These are the activations of a small neural network, seen along a few directions. Each row is one input.
Each table varies a few parts of the input and shows all the possible inputs, shuffled.
A made-up example of a description, with smaller parts first: one of 3 separate values, together with either a single point or one of 11 places around a ring or (one of 5 places around a ring, together with one of 6 places along a line).
Shared parts are said once, and a part with two or three values counts as separate values.

Other details of the inputs shift rows strongly along three fixed directions, in all tables alike. That doesn't count.

Table:
R1: [ 25  -2 -31 -36  10  34 -13  12  -8  45   3]
R2: [ 10   5  34  14 -15  -5   6  -5  11  19  -8]
R3: [ 11 -27  -9  14  38   9  -7 -12  17 -35 -13]
R4: [ 14   9 -46  -9  38  26   0   1 -12  10   7]
R5: [ 25 -13  -1   7  18  16 -11  -3  12  31 -10]
R6: [ -2  12   4  11  12  -1   2   2  10 -49  -5]
R7: [ -8   6 -16 -29  -1   6  20  20  -3  18  22]
R8: [ 16 -27  -3   1   0   2 -20 -17   0  13 -22]
R9: [  5  14  11   8  12 -10  -5  19  21 -40 -16]
R10: [-10 -22   3  -6 -11 -11   8 -29  -1 -11  -4]
R11: [ 14 -17   8  13  21 -23 -35 -14  45 -17   0]
R12: [ -2  33  -2 -30 -14  13  -9  11 -19  31   3]
R13: [ 15  -2 -38  12  18  18   4 -25   0  33 -13]
R14: [ -6 -14   2  11  29  11  -2   5   1   7   2]
R15: [ 13  26 -13 -16  -8  -1  10  24 -16 -35  18]
R16: [ 17  12 -15   0  12  21  10   1   4  36   4]
R17: [ 10  -4  -3 -31   3  -5  10  13  17 -19   3]
R18: [-10  29 -34 -42 -13   2   3  27 -22 -27  13]
R19: [ -1   5  31   4 -49 -27  -9 -10 -29   8  -8]
R20: [ -1   1   7 -15  28   1  -8  15  24 -42  -6]
R21: [-23  -2  -7 -19 -29  -9  12  -3 -24  43   8]
R22: [ -6 -15  25   0  14 -13  14  19  35 -18  -1]
R23: [  6  18  -7   4 -18   6  19  -4 -14   9  13]
R24: [ -8  24  42  -7 -30 -29   0  13 -22 -30   6]
R25: [ -2  -6  45   5 -34 -22   1   9  -7 -33   4]
R26: [-21 -35   6   8 -36  -6   7 -55 -24  41   0]
R27: [ 10 -36 -13  18   0   4 -12 -31  -3   2 -20]
R28: [-15 -23  35  43 -11 -15  15   2  -1 -40  12]
R29: [ 20  10  -8  -3 -22   6   9 -18  -8   4   0]
R30: [ -7  17   5  10 -10  -3  15 -14 -16   3   6]
R31: [ 13  -8  26  23  -8 -16  -4 -24  16   2 -29]
R32: [-19   1  21  38 -15 -25  12   2 -17 -23   5]
R33: [  6 -30  -1  20  14   8  -2 -13  28 -36  -8]
R34: [ -9   5  17 -26  12 -21  11  19  18 -44   1]
R35: [ -6  34 -19 -17  19  20   4  25  -9   9  12]
R36: [ -9  -7  21  41 -23  -2  10 -13  -2 -13   4]
R37: [ 22 -12 -28  -8  19  18  -1   6   5 -25   3]
R38: [ -3 -17  37  11 -11 -12  -4   2  21 -37  -6]
R39: [ 13  11 -46 -14  21  23  -6   9 -20  51   1]
R40: [-30  17  27  17 -50 -13   9 -13 -37  -3  14]
R41: [ 11 -13  11  23  -9  -1  -1 -50   1   8 -20]
R42: [-10  -8   9  23   6 -21 -21  -9  21  15  19]
R43: [-20   6 -10  -3  17   3   4  27   5  -5   6]
R44: [ 11  -6 -57 -36  21  10   6  -1   6  -2  -5]
R45: [ -1 -25  14  41 -34  -7 -11 -48  -6   8 -26]
R46: [ -1 -36 -14  30   7   7  -5 -24  -7  14 -11]
R47: [-17 -15  24 -19 -32 -11  -1 -23 -12  44  -4]
R48: [  8   8 -11 -25  44  16  -8  32  11  -5   0]
R49: [ 10  20 -24 -22  -1   6  -2   0 -26  -8   7]
R50: [ -2  32   3 -10 -36  -4  11  17 -18 -36  17]
R51: [  1  32  18 -14   4  -4   5  14   2   8  -1]
R52: [ -5  -9  12  21   2   3  -4 -17 -16  35  -1]
R53: [-19  -4  31   4  23  -6  -5  18  26 -27  -6]
R54: [ 15 -18   0  19  21   4 -17 -10  12  33 -25]
R55: [ -8  13  11  -9  16 -11   0  46   5 -25   1]
R56: [ 31   8  -1 -13 -13  10  -2 -15   2  22 -10]
R57: [ 11 -25 -10  13  20  23  -2  -1   5  26   2]
R58: [  8  15 -21   2  16  11   6   0   0  38  -6]
R59: [ 28 -12   9  13  21   1  -7   3  23 -20 -11]
R60: [ 18  -5 -11 -21  30  12 -14   7   7 -14  -8]
R61: [ -8 -22 -22   7  22  22  -5 -22   3   8  -2]
R62: [-21  32  48  -9 -39 -28   3  22 -32  -2  14]
R63: [ -8  -9  -9   6  10   8   3  -4 -16  -7   9]
R64: [-16 -22  29   0 -74 -25  14 -35 -26   4   7]
R65: [ -4  20  32   5 -20  -5   3  23   5  -8   4]
R66: [ -1  62   8 -62 -70 -10   4   4 -60  30  17]
R67: [ 35  -9 -21  -7   4  30 -18 -20  12  27 -18]
R68: [-10  -7   0 -23  -9 -10   3   3   2  29  -7]
R69: [ -6   2  14 -13  -2   5  -2  22  12  -3   5]
R70: [-14  26 -11  14  11  -4  14  29   0 -39   7]
R71: [ 17  38 -28 -37   6  13  -1  19  -8  41  -5]
R72: [  1   6   1   9 -19 -16   1  -3 -20 -18  -3]
R73: [ -5  17  13  -2  25 -28 -21  31  40 -26  20]
R74: [ -1   3 -19   9  -3  17  -7 -10 -11  48  -8]
R75: [-22 -18  34  13 -25 -14 -11  -9   1  17 -14]
R76: [ 17  -6   5  12  35  10 -15  -7  32 -22 -24]
R77: [  7  19 -34 -28 -11 -12 -23  -2  -3  -5  27]
R78: [-31   7  19  -8  11 -19  24  25   6 -22  17]
R79: [ 15 -13 -10  15   8  19  -3 -10  -7  43   3]
R80: [ 18 -18 -19  26  20  17   2 -13   3   7   1]
R81: [-20  35  26   4 -34  -8  17  33 -18 -11  26]
R82: [  3 -26   7  11  20  -3 -15  -5  31 -22 -25]
R83: [-22 -37  10  34   5 -21  17 -20  16 -16  -9]
R84: [  4 -23 -24  20   1  -4 -28 -40  10  33  14]
R85: [  2  10 -22 -50  -6  -8   4  15  -4   1  -1]
R86: [-12  21 -31 -34  33  25   1  30  -3   6  17]
R87: [-11  10  -8 -14  22   0   4  19  10 -60   6]
R88: [ -7 -27   9  27  28  13   2   4  31  -6  -1]
R89: [  9   3  -9   0 -51  -2  -2 -47 -34  43 -14]
R90: [ -7  29 -40 -38   3  21  14  38 -15 -19  33]
R91: [ -1  13   3  -1 -13   3 -11   5  -4  28 -13]
R92: [ -1 -39 -10  15   0   5  14 -30  11  13   1]
R93: [-19  -9  -9  20  26  -2   7  14  17 -39   0]
R94: [-3 17  7  9 15  4 10 -1  1 18  1]
R95: [-16 -11  16  28  22 -11   6  24   9 -20   0]
Description of these inputs: one of 5 places around a ring, together with either a single point or (one of 3 separate values, together with one of 6 places along a line).
The inputs of R31 and R58 match in every part but the place on the ring of 5. If R25 is changed in the same way as R31 into R58, which row does it become?
> R57
The inputs of R5 and R59 match in every part but the place on the ring of 5. If R91 is changed in the same way as R5 into R59, which row does it become?
> R9
The inputs of R1 and R37 match in every part but the place on the ring of 5. If R12 is changed in the same way as R1 into R37, which row does it become?
> R6
Change only the place on the line of 6 in R91. List by row number the other rows that result.
> R54, R55, R68, R71, R75
Change only the place on the ring of 5 in R88. List by row number the other rows that result.
> R33, R38, R69, R90
Change only the choice among 3 separate values in R71. List by row number the other rows that result.
> R2, R51
Start at R46 and move only the place on the ring of 5, one step at a time. The first step leads to R27. Which rows follow, in order?
> R8, R55, R95
Change only the choice among 3 separate values in R90. List by row number the other rows that result.
> R61, R93

Table:
R96: [-11  14 -10 -51 -50  -2   0  10 -31   9  26]
R97: [-29  26  11 -41 -38 -28  10  16 -19 -25  16]
R98: [ -4  57  -5 -32  21 -16  29  56   8 -84  13]
R99: [ -3 -26  58  63  26  -6   8  -3  31 -29 -21]
R100: [ 23 -23 -30  -7 -25  15 -34 -54 -24  58 -25]
R101: [ -2   6  28  16 -16  -4 -14  -3 -14  17   4]
R102: [ 34  -8 -47 -13  20  31 -24 -16  12  16  -5]
R103: [-21  48  -5 -36  56  -9  20  78  33 -56  21]
R104: [  3 -18  18  20 -19  -7   1 -22  -4 -11 -26]
R105: [ 37 -10 -49 -19  21  42  -4 -12  10  14 -11]
R106: [-18  30   4 -49 -26 -29  19  42 -13 -42  33]
R107: [ -6  16  10 -14 -55 -18 -10 -30 -31  13   2]
R108: [-20  14  48  30 -22 -30  -5  11  -8 -10  -2]
R109: [ 17   5 -53 -30  87  38  -2  49  49  -4   7]
R110: [ 28 -52   4  60  49  31  -8 -34  51  28 -36]
R111: [ 13  35 -26 -10  75  16  15  66  30 -41  -7]
R112: [-40  -2  17  40 -70 -27  11 -30 -54  -3  25]
R113: [-25 -18  34  -1 -37 -28  -1  -7 -13 -16  -6]
R114: [-21  -2  32  -2 -25 -24   9   7  -3  18  14]
R115: [-17 -44  37  42  21 -11  -8 -14  31   9 -26]
R116: [ 25 -59  23  74  48   9  -1 -44  58  22 -40]
R117: [ 32  10 -49 -44   9  41  -5  -1 -21  17  -3]
R118: [ 11  -6 -12   9  -9  12 -25 -43  -7  74 -16]
R119: [ -4  29   8  -7 -30   0  -7  16 -19  21  21]
R120: [ -2  23  15  -1 -28 -17  -2   5 -16  24  17]
R121: [  8  -7  19  13 -14 -17  14 -10   6 -27  -5]
R122: [-33 -30 -15  23   0  -1  17 -17 -12  -8  15]
R123: [ 28  10 -42 -32 -10  10 -14 -15 -12  26   8]
R124: [ 16   0  -9  -4  13   5 -16   1   3 -24  -2]
R125: [ 20 -12 -52 -53  22  35 -16  -4  -8  26   1]
R126: [  6   6 -78 -16  -2  42  16 -19 -47  40  15]
R127: [-33  -1  52  -1 -45 -22   3   4 -29  18  16]
R128: [-13  -8  65  71  50 -28  23  14  62 -70 -22]
What do these inputs look like to the network?
> one of 3 separate values, together with either a single point or (one of 2 separate values, together with one of 5 places around a ring)
The inputs of R107 and R97 match in every part but the choice among 3 separate values. If R120 is changed in the same way as R107 into R97, which row does it become?
> R114
Change only the choice among 2 separate values in R125. List by row number the other rows that result.
> R127
Change only the place on the ring of 5 in R124. List by row number the other rows that result.
> R100, R102, R107, R123
Which other rows agree with R116 in the choice among 3 separate values? List them by row number.
> R98, R99, R104, R105, R110, R111, R117, R121, R126, R128
Change only the choice among 3 separate values in R126. List by row number the other rows that result.
> R112, R122

Table:
R129: [-35  -3  45  31 -28 -37  20  -8  -2 -22  12]
R130: [ 0 10  2  4 23  9  9 25 14 -2 -8]
R131: [ 11 -60  51  64 -10 -21 -15 -68  25  24 -42]
R132: [ 15  14 -37 -21  11  12  -3  17   5  -1  16]
R133: [ 13 -11   2  11  25   3   1  -9  17 -40 -17]
R134: [ -8 -33  25  50   0  -1   1 -18  16 -24 -14]
R135: [-14   8  27  -3   4 -16  -7  25  12 -23   1]
R136: [ -1   5  -4  14  37   7  14  15   9 -43  -2]
R137: [-13  11  26  23  -1 -26  11  15   4 -40  18]
R138: [ 20  34 -53 -57   7  39  -6  10 -38  71   3]
R139: [ 15 -51  -5  39 -21  14 -13 -87 -13  86 -21]
R140: [  8   5 -11 -22  13   9  -3  -7  16   1  -4]
R141: [-26  20  20  -1  -7 -23  16  24  -5 -11  10]
R142: [ 10   4   4   6  21   5 -10   3  16 -17   3]
R143: [-15  10   9  -9   1   0   4  10  -5  18  -4]
R144: [  1 -22  10   1  16   4  10  16   7 -13  11]
R145: [-22  34  22 -17 -72  -8   8   8 -45  20  29]
R146: [ -4   8  17   2 -28  -3  -4   1  -4  -1  11]
R147: [ 19  16 -36 -29  17   6   0  11  -7 -11  -3]
R148: [ -3  -7  -5  -4  10 -13   2   1  12 -28 -10]
R149: [ -4  36  11 -12  23  -5   4  52   1 -30  12]
R150: [ 18 -54 -24   0 -20  28 -25 -85 -10  70 -35]
R151: [ 14 -16   8   5 -10   9 -27 -26  -9  46 -16]
R152: [-10  14  30 -10   7 -20   4  26  18 -34  -8]
R153: [-33  38  38 -14 -97 -18  19  -2 -62  29  29]
R154: [ 23  23 -13 -23  53   9  -1  37  27 -29 -11]
R155: [  5  22 -14 -23 -11   0  -5  26  -9   7  12]
R156: [ -5  -2  40  16 -40 -15   5 -18   2  -7  -4]
R157: [ 16 -48   9  47  31  20 -18 -29  36  33 -34]
R158: [ -9  12 -31 -16  25   3  12  21  -2 -13   5]
R159: [ -1  10  18   1 -19 -17 -10   5 -12   4   6]
R160: [  7  18 -68 -60  -7  41 -10  -4 -41  50  13]
R161: [ 12 -53  14  36 -26   9 -11 -66   4  25 -35]
R162: [ -3  -7  26  26  -5  -1  -5 -17   2   4   2]
R163: [  1  -9  11 -14   7  -3   7  28   4 -28  17]
R164: [-12 -10  15  27 -11   1  14  -8  -4 -17  -6]
R165: [-16   8  28  13 -38 -19   5   9 -15   8   9]
R166: [  4 -13  -3  29  23   0   5   2  28 -17   3]
R167: [ -5 -12  12  23  -7 -16  -1   5   8 -30  -3]
R168: [ -5 -13  36 -14 -41 -17  15   0 -17  -7   8]
R169: [ 13   2  -1   0  16  -4   3  12  25 -13 -12]
R170: [-24  -6  45  23  -2 -20  -2  10  12 -14  -4]
R171: [  9  -2 -39   3  36  17  10  14  11  -6  -6]
R172: [-17  -5  29  32 -35 -20  18 -14  -7   0   7]
R173: [  0   6 -23  -3   3   5   4  17  -7  -7   6]
R174: [  9  15 -23 -18  16  13  -6  16  -8 -27   8]
R175: [-16   7  21  22   0 -25   9  20  -5 -45   8]
R176: [ 24  25 -38 -57 -20  28  -9   5 -25  57  -5]
R177: [-20  -4  25  20   1  -7   9 -10  11  -5   0]
R178: [-15   1 -10  -6  -7  -7   0   6 -13  -3   7]
R179: [  6   9 -10 -17  34  -6   2  22  29 -23  -7]
R180: [ 38 -63  -8  47  39  13 -18 -71  45  27 -39]
R181: [  5 -59   0  47  18   6 -15 -59  30  34 -19]
R182: [ -7  11 -12 -13  15  -1  -2  20   3   6   8]
R183: [ 21  16 -57 -51 -24  22  -4  -5 -33  41   0]
R184: [-37  13  49   5 -59 -26   5  -7 -27   2  20]
R185: [ -7  27  -5  -9  14   1  10  35 -10 -49  16]
R186: [ -1  22 -12 -16  -2 -11  -2  25 -18 -28  14]
R187: [ -1  12 -36 -45 -21  19 -13  -5 -33  21  11]
R188: [ -1   9  -1  16  35  -2  16  31  26 -23  -2]
R189: [  1 -12  -4  29  34  -3   8  -1  11 -21 -11]
R190: [-15  10  20   1   7 -25  -2  27  16 -33   7]
R191: [ -9  15  21   8 -14  -3  10  -6 -14   5   8]
R192: [ -9  16 -36 -37 -14  22   5  -4 -36  26   9]
R193: [-30   6  38   2 -64 -38   0 -11 -26  -4  22]
R194: [-11  -4  44  18 -36 -17  -9   1  -4   3  -5]
R195: [ 17  -3 -66 -40  19  27 -20  -5 -10  33   0]
R196: [ 5 10 -3 -4 -8 -9 -5  0 -8 -6 16]
R197: [  6 -17  -3  19  18   9  -5   1  20 -34  -8]
R198: [-19  15  21 -14 -33 -13  -5   1 -13  -3  17]
R199: [ 35  -7 -25   0  67  25  -7  -5  46 -15 -18]
R200: [ 21   9 -34   2  83  17   6  30  36 -16  -7]
R201: [  1  -6 -15 -39 -40  19  11 -11 -50  64  17]
R202: [ 34 -14 -40   3  59  19   1   0  51 -17 -14]
R203: [ 18 -12 -38 -28 -11  14 -11 -40  -6  52  -6]
R204: [ 11  21 -26 -18  24  10  -4  24  -4  12   9]
What do these inputs look like to the network?
> one of 4 places along a line, together with either a single point or (one of 3 separate values, together with one of 6 places along a line)
The inputs of R165 and R155 match in every part but the place on the line of 4. If R175 is changed in the same way as R165 into R155, which row does it become?
> R186
The inputs of R190 and R179 match in every part but the place on the line of 4. If R163 is changed in the same way as R190 into R179, which row does it become?
> R168
Change only the place on the line of 6 in R146. List by row number the other rows that result.
> R132, R155, R167, R194, R197
Change only the choice among 3 separate values in R130. List by row number the other rows that result.
> R138, R143
Change only the place on the line of 4 in R181. List by row number the other rows that result.
> R129, R193, R203
Change only the choice among 3 separate values in R183. List by row number the other rows that result.
> R147, R148
